A small network was trained on made-up records. Each row is its average activation on records with the value named, seen along a few directions.
Values that are neighbours, or in one group, have similar rows; names and order tell nothing.
In the rows, zero is written as 500.
Random noise pushes rows far along 20 fixed directions. That doesn't count. These rows show it; they differ only by the noise:
[413 494 780 642 503 375 538 627 466 488 686 289 434 479 575 561 338 710
 259 590 430 460 527 511 416 440 364 703 505 223 593 493 589 211]
[396 686 538 415 683 453 516 565 556 392 647 576 619 444 335 655 384 623
 561 414 560 512 465 436 391 653 295 454 503 546 468 222 463 437]
[526 385 436 351 541 588 539 488 600 320 506 482 561 534 481 645 636 601
 522 480 421 421 512 562 660 610 269 655 342 721 846 493 285 368]
[662 646 522 481 562 498 560 300 448 495 682 576 523 430 555 624 391 576
 748 297 413 439 573 460 644 382 404 737 460 236 436 447 617 604]
[489 411 658 607 515 487 296 482 449 350 450 582 481 472 489 545 420 453
 361 468 411 522 434 504 349 547 527 495 487 373 604 520 508 510]
[523 453 398 440 354 459 474 564 493 433 391 550 593 554 741 556 584 447
 449 403 449 439 642 587 573 232 441 719 396 539 651 673 506 433]
[543 546 400 636 483 324 553 514 365 582 320 477 640 476 682 382 475 529
 608 445 596 476 513 466 453 418 506 572 568 599 518 607 529 317]
[513 404 743 664 535 488 422 540 352 547 537 403 543 537 519 563 424 599
 565 431 518 344 407 470 560 358 509 515 462 399 585 527 543 648]
[529 369 685 755 651 593 617 379 503 611 520 495 521 598 649 511 757 417
 349 378 461 474 367 527 405 618 654 456 571 451 706 398 435 893]
[517 521 738 651 563 364 417 490 583 431 577 563 563 597 454 586 446 599
 523 380 394 566 562 574 649 471 493 552 435 316 483 431 492 598]
[668 404 523 412 650 438 538 368 510 368 461 345 664 452 581 456 668 482
 597 526 400 541 448 561 486 535 308 387 535 624 692 524 327 410]
[348 553 521 547 622 386 432 385 546 438 299 363 324 520 672 570 396 548
 474 539 419 323 569 572 559 441 436 433 272 344 504 661 469 286]
[431 499 638 425 508 539 413 427 392 489 596 326 457 446 343 634 390 521
 445 514 505 530 347 508 452 431 377 450 458 472 724 446 396 482]
[393 552 449 298 397 398 425 487 536 354 255 408 583 625 589 489 570 373
 419 516 431 513 261 552 462 423 527 456 424 585 500 346 276 412]
[433 445 612 538 566 648 403 584 393 503 621 519 451 384 356 468 371 439
 436 571 488 298 312 351 315 748 621 439 554 413 704 339 499 683]
[460 515 674 564 573 561 516 495 418 454 405 425 420 290 311 622 461 557
 555 476 583 487 634 646 420 582 303 405 431 424 655 474 407 379]
[699 553 415 482 375 330 445 525 337 543 512 495 618 444 581 301 487 298
 631 463 482 487 458 607 461 405 694 571 529 336 715 460 433 593]
[483 488 564 569 522 401 420 604 599 436 498 558 553 608 440 560 472 601
 439 419 517 657 481 701 346 519 575 357 445 412 475 349 405 559]
[556 580 341 454 518 520 394 420 389 478 638 605 244 422 610 407 460 251
 462 581 461 248 533 419 617 589 538 741 371 439 534 653 625 481]
[381 532 567 451 351 352 528 475 585 547 353 299 530 595 507 420 483 462
 465 606 529 731 357 432 531 377 645 351 569 434 439 336 362 295]
[427 416 550 565 400 571 248 474 636 455 407 731 560 410 394 312 511 239
 328 538 244 713 685 384 576 466 562 373 677 604 304 689 582 709]
[626 548 377 454 578 424 437 507 458 557 610 443 489 599 463 469 278 716
 672 525 529 425 347 623 390 560 605 393 433 465 376 475 502 571]


Values of B:
b9: [434 475 596 771 599 529 559 379 388 577 315 570 365 392 648 533 620 376
 480 391 610 461 645 385 549 419 456 474 507 477 404 709 670 502]
b2: [343 501 389 460 593 523 618 483 480 598 370 284 651 427 635 498 496 598
 628 496 497 296 522 392 524 340 370 393 494 621 643 604 449 442]
b11: [491 609 603 615 531 372 334 273 421 569 565 591 452 619 525 527 310 374
 383 494 423 569 368 308 537 518 668 563 579 427 521 651 667 645]
b7: [556 324 595 590 548 523 546 589 549 503 416 504 536 587 554 601 416 737
 598 597 670 433 602 407 452 551 612 394 533 480 568 670 671 354]
b6: [579 618 487 597 495 353 508 350 491 515 429 477 558 531 496 426 494 573
 480 415 367 701 488 711 437 472 420 557 567 514 255 570 479 497]
b1: [600 367 339 365 261 562 475 476 450 423 383 486 401 634 600 543 537 501
 436 501 475 488 317 586 443 440 646 676 377 450 620 482 403 426]
b18: [483 611 285 541 326 538 518 497 347 785 486 473 361 447 344 382 362 511
 377 516 553 656 483 700 321 479 632 487 577 551 425 642 524 606]
b10: [424 474 497 663 735 544 661 473 547 675 790 391 338 545 499 519 523 661
 311 585 519 429 482 483 452 713 468 496 512 498 660 543 543 519]
b17: [562 574 519 277 177 519 530 652 449 449 352 628 756 466 395 676 360 554
 785 385 609 528 699 472 610 247 488 670 517 463 590 488 557 472]
b5: [617 457 467 225 415 668 483 391 354 420 284 423 403 419 354 511 592 309
 457 650 502 434 378 694 306 704 511 391 492 610 724 592 350 563]
b3: [400 425 475 459 610 550 325 312 535 513 542 410 394 630 478 657 378 574
 369 466 425 554 301 584 405 362 561 283 381 448 621 602 438 679]
b14: [404 607 492 453 423 633 557 502 455 515 384 617 583 462 431 684 336 629
 443 419 532 477 497 446 245 582 453 619 606 569 470 499 613 511]
b4: [387 803 743 479 506 468 718 300 618 663 516 483 403 592 335 674 544 364
 495 494 607 615 604 515 692 607 650 497 521 294 560 305 485 649]
b8: [489 366 551 288 521 621 525 553 702 355 633 489 548 716 572 906 386 848
 392 476 409 484 562 538 433 423 400 542 381 439 690 595 580 490]
b13: [356 574 527 666 480 340 513 730 466 542 540 605 631 625 590 446 433 590
 248 488 481 397 457 404 453 562 522 762 582 594 493 540 628 450]
b12: [666 379 581 440 446 542 459 691 545 448 795 563 443 508 250 475 572 472
 414 673 622 704 588 594 470 660 551 436 577 519 623 491 531 478]
b15: [675 391 494 549 449 512 579 515 521 539 567 570 634 456 547 363 609 464
 480 525 493 681 563 476 401 546 556 516 717 570 509 521 551 533]
b16: [660 531 403 414 544 538 649 422 486 596 676 518 536 495 556 479 701 336
 650 522 595 427 642 422 692 494 489 587 527 585 673 564 567 593]
B is arranged as a ring.
Question: Which values are neighbours of b10? Give them in the order they are listed.
Answer: b13, b12
Question: Which values are neighbours of b14? Give them in the order they are listed.
Answer: b6, b15
Question: Which values are neighbours of b9? Give them in the order they are listed.
Answer: b18, b8
Question: Which values are neighbours of b7? Give them in the order they are listed.
Answer: b3, b4
Question: How many steps from neighbour to neighbour lead from b1 to b2, at the fewest?
Answer: 6
